Here are a small network's activations along a few directions, averaged over the inputs that share one value of a field.
Values that are neighbours, or in one group, have similar rows; names and order tell nothing.
(in the rows, 128 means zero)

Other fields shift rows strongly along two fixed directions, in all tables alike. That doesn't count.

Values of V:
v14: [105 141 160 133 174 175 167 157 124 160]
v6: [178 153 138  78  99 111  88 129 104  93]
v9: [123 113 134  88 145  95 105 115  81  73]
v2: [101 148 214 195 118 200 160 140 106 151]
v12: [102 104 127 198  88 190 244  63 136 183]
v8: [ 99 145 181 166 233  73  91 244 112 180]
v4: [ 88 127 136 221 172 109  95 173 107 164]
v1: [214 118  91   5 100  84  70 152 204  88]
v11: [ 98 132  87 163 114 129  81 138 106 149]
v10: [ 87 148 207 157 169 104  86 142  53 143]
v7: [163 116  80  45 185  76 108 160 165 113]
v3: [106 151  84 152 169 103 119 115 133 144]
v5: [124 103 153 146  40 250 241  43 158  98]
v16: [210  65  63 116  32 127 168  74 181 119]
v13: [162 148 113  52 120 105 107 103 135  53]
v15: [ 89 136  81 131  89 118 118 100 143 136]
Each value of V is a pair of two hidden parts, and every pair occurs once (2 first parts, 8 second parts).
Changing only the second part turns v8 into v10. v7 has the same second part as v8; what does that change turn v7 into?
> v9
Changing only the second part turns v16 into v1. v12 has the same second part as v16; what does that change turn v12 into?
> v14
Changing only the second part turns v6 into v2. v13 has the same second part as v6; what does that change turn v13 into?
> v5

Values of J:
j3: [162 132 121  52 145  95  93 130 132  82]
j2: [149  91  84 132  30 164 164  48 144 117]
j10: [ 98 151 138 150 199 118 127 177 129 155]
j9: [ 91 154 175 160 167 131 117 157  85 127]
j1: [127 145 108 101 139  95  85 132 124 104]
j8: [140 130  95 117 167  77  97 164 136 136]
j4: [ 87 132 142 188 140 129 135 134 106 160]
j7: [134 122 128 128 127 139 133 136 147 140]
j5: [181 111  98  53  86 131 135 101 171 101]
j6: [110 113 190 200  78 202 196 101 106 158]
J is arranged as a ring.
Going along J from j9 by way of its neighbour j3, in what order are j8, j7, j5, j6 met?
> j6, j5, j7, j8
How many steps from neighbour to neighbour lead from j2 to j10, at the fewest?
> 3
